Each row below holds a small network's activations on one record, seen along a few directions.
Each row is followed by the record's values for the fields VEM, RINE, DEBA, TADIP.
The largest differences between rows may come from other fields.
In the rows, zero is written as 500.
Strong random noise was added to every row along 2 fixed directions; ignore it. To show where, here is one row again and again, with new noise each time:
[430 450 505 571 578 758 442 484 641 665 685 336 499 465 544]
[398 429 526 542 560 756 431 472 632 655 666 352 503 460 517]
[495 499 471 604 596 742 462 511 640 673 695 318 483 487 594]
[344 443 637 267 359 579 404 485 465 544 381 503 460 571 411]

[566 479 415 764 550 467 597 477 543 360 587 543 558 405 525]	VEM=bopur RINE=nage DEBA=bifi TADIP=garir
[527 488 426 734 513 437 582 494 481 297 501 578 556 394 479]	VEM=paled RINE=susu DEBA=dulip TADIP=garir
[427 452 495 571 565 647 455 483 589 595 634 414 515 456 511]	VEM=paled RINE=nage DEBA=fimes TADIP=lat
[114 195 691 339 358 529 415 332 450 330 370 686 600 338 158]	VEM=paled RINE=susu DEBA=bosab TADIP=garir
[690 607 337 789 657 563 579 551 605 534 706 379 515 456 672]	VEM=bopur RINE=nage DEBA=beku TADIP=garir
[707 639 385 607 571 425 569 583 496 528 524 460 455 554 641]	VEM=paled RINE=nage DEBA=beku TADIP=garir
[534 546 504 383 530 547 445 527 523 685 550 417 460 580 590]	VEM=bopur RINE=susu DEBA=gif TADIP=lat
[546 496 517 424 546 387 518 481 487 552 474 511 492 505 478]	VEM=paled RINE=nage DEBA=beku TADIP=garir
[396 371 590 333 455 308 504 415 401 401 335 680 541 441 311]	VEM=paled RINE=susu DEBA=bifi TADIP=garir
[100 189 623 576 388 639 434 337 527 278 509 654 656 279 229]	VEM=bopur RINE=susu DEBA=bifi TADIP=lat
[569 572 448 604 466 522 529 536 501 432 511 473 477 529 592]	VEM=bopur RINE=susu DEBA=fimes TADIP=saru
[626 579 361 766 660 614 545 559 615 598 717 362 503 469 664]	VEM=paled RINE=nage DEBA=beku TADIP=lat
[311 399 540 547 493 795 399 473 624 617 678 387 538 458 506]	VEM=bopur RINE=nage DEBA=gif TADIP=lat
[404 408 608 389 334 234 543 445 339 225 221 746 544 467 291]	VEM=paled RINE=nage DEBA=dulip TADIP=garir
[708 680 330 806 546 594 575 618 568 498 652 387 457 568 743]	VEM=bopur RINE=nage DEBA=fimes TADIP=lat
[235 349 627 453 273 549 450 419 441 267 377 631 551 452 307]	VEM=bopur RINE=nage DEBA=beku TADIP=garir
[664 678 480 266 497 408 471 615 424 704 417 430 388 686 634]	VEM=paled RINE=susu DEBA=gif TADIP=garir
[109 220 571 730 507 924 385 345 708 476 791 406 637 273 369]	VEM=bopur RINE=nage DEBA=fimes TADIP=lat
[571 469 472 484 728 496 501 462 602 727 663 394 527 423 527]	VEM=paled RINE=nage DEBA=fimes TADIP=garir
[598 569 439 630 389 332 596 543 403 248 373 643 498 529 517]	VEM=bopur RINE=nage DEBA=bifi TADIP=garir
[545 402 357 930 781 696 577 427 736 586 912 366 613 291 589]	VEM=bopur RINE=nage DEBA=bosab TADIP=garir
[439 403 484 543 660 632 461 442 611 661 683 409 541 387 482]	VEM=paled RINE=susu DEBA=fimes TADIP=garir
[561 553 441 600 601 598 492 526 580 596 625 379 481 495 591]	VEM=paled RINE=nage DEBA=fimes TADIP=lat
[571 618 568 236 356 363 472 563 394 540 315 516 406 688 546]	VEM=bopur RINE=nage DEBA=gif TADIP=garir
[390 343 558 479 604 492 488 381 559 535 570 514 575 363 360]	VEM=paled RINE=nage DEBA=bosab TADIP=garir
[573 600 492 418 376 347 518 551 377 374 321 608 460 603 523]	VEM=bopur RINE=susu DEBA=beku TADIP=lat
[576 469 461 500 664 442 529 465 543 606 583 486 537 419 502]	VEM=rute RINE=susu DEBA=beku TADIP=garir
[492 500 519 447 458 510 505 511 475 504 464 511 486 541 515]	VEM=rute RINE=susu DEBA=fimes TADIP=saru
[448 461 522 424 504 539 457 494 489 566 507 497 511 493 481]	VEM=rute RINE=susu DEBA=fimes TADIP=garir
[604 591 479 414 532 422 498 538 469 574 469 466 452 567 547]	VEM=paled RINE=nage DEBA=fimes TADIP=garir
[595 476 459 541 711 496 524 469 600 672 644 420 516 424 533]	VEM=paled RINE=nage DEBA=fimes TADIP=garir
[292 380 624 364 242 361 483 432 333 184 222 756 536 489 284]	VEM=rute RINE=susu DEBA=bifi TADIP=garir
[875 767 314 668 642 412 606 652 524 622 584 371 400 630 792]	VEM=paled RINE=nage DEBA=fimes TADIP=lat
[443 572 611 275 124 299 497 548 253 165 87 728 433 679 405]	VEM=bopur RINE=nage DEBA=beku TADIP=saru
[271 354 646 290 366 513 403 423 443 455 394 592 551 472 315]	VEM=bopur RINE=nage DEBA=fimes TADIP=garir
[616 542 450 502 589 424 541 529 495 567 497 506 478 509 546]	VEM=paled RINE=susu DEBA=beku TADIP=lat
[550 530 454 617 459 414 571 514 441 295 405 600 507 472 478]	VEM=paled RINE=susu DEBA=bifi TADIP=saru
[890 812 320 672 527 367 648 691 447 484 469 429 382 678 784]	VEM=paled RINE=nage DEBA=beku TADIP=saru
[416 399 417 928 546 631 562 430 616 268 685 525 622 301 474]	VEM=bopur RINE=nage DEBA=dulip TADIP=lat
[474 444 460 584 622 606 501 477 575 603 649 437 538 414 499]	VEM=paled RINE=susu DEBA=beku TADIP=garir
[619 651 486 306 505 478 458 587 458 703 468 400 398 657 615]	VEM=paled RINE=susu DEBA=gif TADIP=garir
[454 486 531 491 395 442 514 506 423 363 388 579 508 499 425]	VEM=paled RINE=nage DEBA=bosab TADIP=garir
[374 424 602 415 324 440 489 461 419 298 314 644 515 501 369]	VEM=bopur RINE=nage DEBA=beku TADIP=saru
[314 432 616 390 312 513 445 465 422 328 330 591 500 512 357]	VEM=paled RINE=nage DEBA=beku TADIP=saru
[650 654 435 498 414 393 537 587 412 422 401 521 431 621 620]	VEM=bopur RINE=susu DEBA=fimes TADIP=garir
[557 628 499 454 320 387 521 580 381 343 322 584 454 635 543]	VEM=bopur RINE=nage DEBA=beku TADIP=lat

Here are new rows. What are their fields?
[223 293 566 607 549 820 412 394 652 541 698 407 593 326 379]	VEM=paled RINE=nage DEBA=fimes TADIP=saru
[518 461 536 346 612 437 474 473 516 657 494 502 499 487 453]	VEM=paled RINE=nage DEBA=fimes TADIP=lat
[569 605 499 424 444 449 497 553 443 496 415 483 438 599 540]	VEM=paled RINE=nage DEBA=fimes TADIP=garir
[822 786 332 596 593 545 546 680 527 683 586 312 366 672 814]	VEM=paled RINE=susu DEBA=gif TADIP=saru
[298 337 563 537 581 788 401 397 680 676 755 345 562 394 470]	VEM=bopur RINE=nage DEBA=gif TADIP=garir
[705 601 424 502 645 399 549 547 527 664 569 425 457 548 625]	VEM=paled RINE=nage DEBA=fimes TADIP=garir
[464 414 539 418 620 487 467 425 555 621 567 463 530 418 428]	VEM=paled RINE=nage DEBA=fimes TADIP=garir
[216 223 642 328 601 699 367 338 634 737 667 444 590 345 329]	VEM=bopur RINE=susu DEBA=gif TADIP=garir
[518 514 436 681 554 587 514 517 565 501 613 443 508 466 559]	VEM=paled RINE=nage DEBA=beku TADIP=lat
[346 475 593 375 396 657 397 498 512 543 478 422 474 537 463]	VEM=paled RINE=nage DEBA=gif TADIP=saru
[163 217 641 331 633 789 317 332 654 762 701 385 585 321 315]	VEM=paled RINE=susu DEBA=gif TADIP=garir
[533 600 483 512 429 534 495 577 477 505 473 457 450 592 572]	VEM=paled RINE=nage DEBA=fimes TADIP=lat
[134 213 615 547 522 742 394 352 626 518 650 493 627 287 286]	VEM=paled RINE=nage DEBA=beku TADIP=lat
[606 590 437 542 520 447 531 554 473 496 476 497 461 542 574]	VEM=paled RINE=susu DEBA=beku TADIP=lat
[104 94 600 579 686 842 376 257 738 659 848 428 685 175 285]	VEM=bopur RINE=susu DEBA=fimes TADIP=garir
[492 531 495 531 439 516 486 501 498 434 502 490 500 514 519]	VEM=bopur RINE=nage DEBA=fimes TADIP=garir
[940 794 305 622 612 269 647 646 452 526 482 471 411 643 777]	VEM=bopur RINE=susu DEBA=beku TADIP=lat
[689 673 522 237 377 222 550 596 309 453 195 608 385 697 536]	VEM=paled RINE=susu DEBA=fimes TADIP=saru
[457 381 394 942 649 692 577 427 680 412 801 434 624 274 517]	VEM=bopur RINE=nage DEBA=bifi TADIP=garir
[833 742 339 636 582 402 608 628 504 556 559 418 436 612 743]	VEM=bopur RINE=nage DEBA=fimes TADIP=garir
[432 578 602 294 133 329 494 558 272 215 145 682 440 679 425]	VEM=bopur RINE=nage DEBA=beku TADIP=garir
[686 506 417 591 692 308 610 482 516 520 539 550 531 422 511]	VEM=paled RINE=nage DEBA=bifi TADIP=garir
[835 718 269 821 703 534 615 628 570 574 682 342 461 512 770]	VEM=paled RINE=susu DEBA=beku TADIP=saru
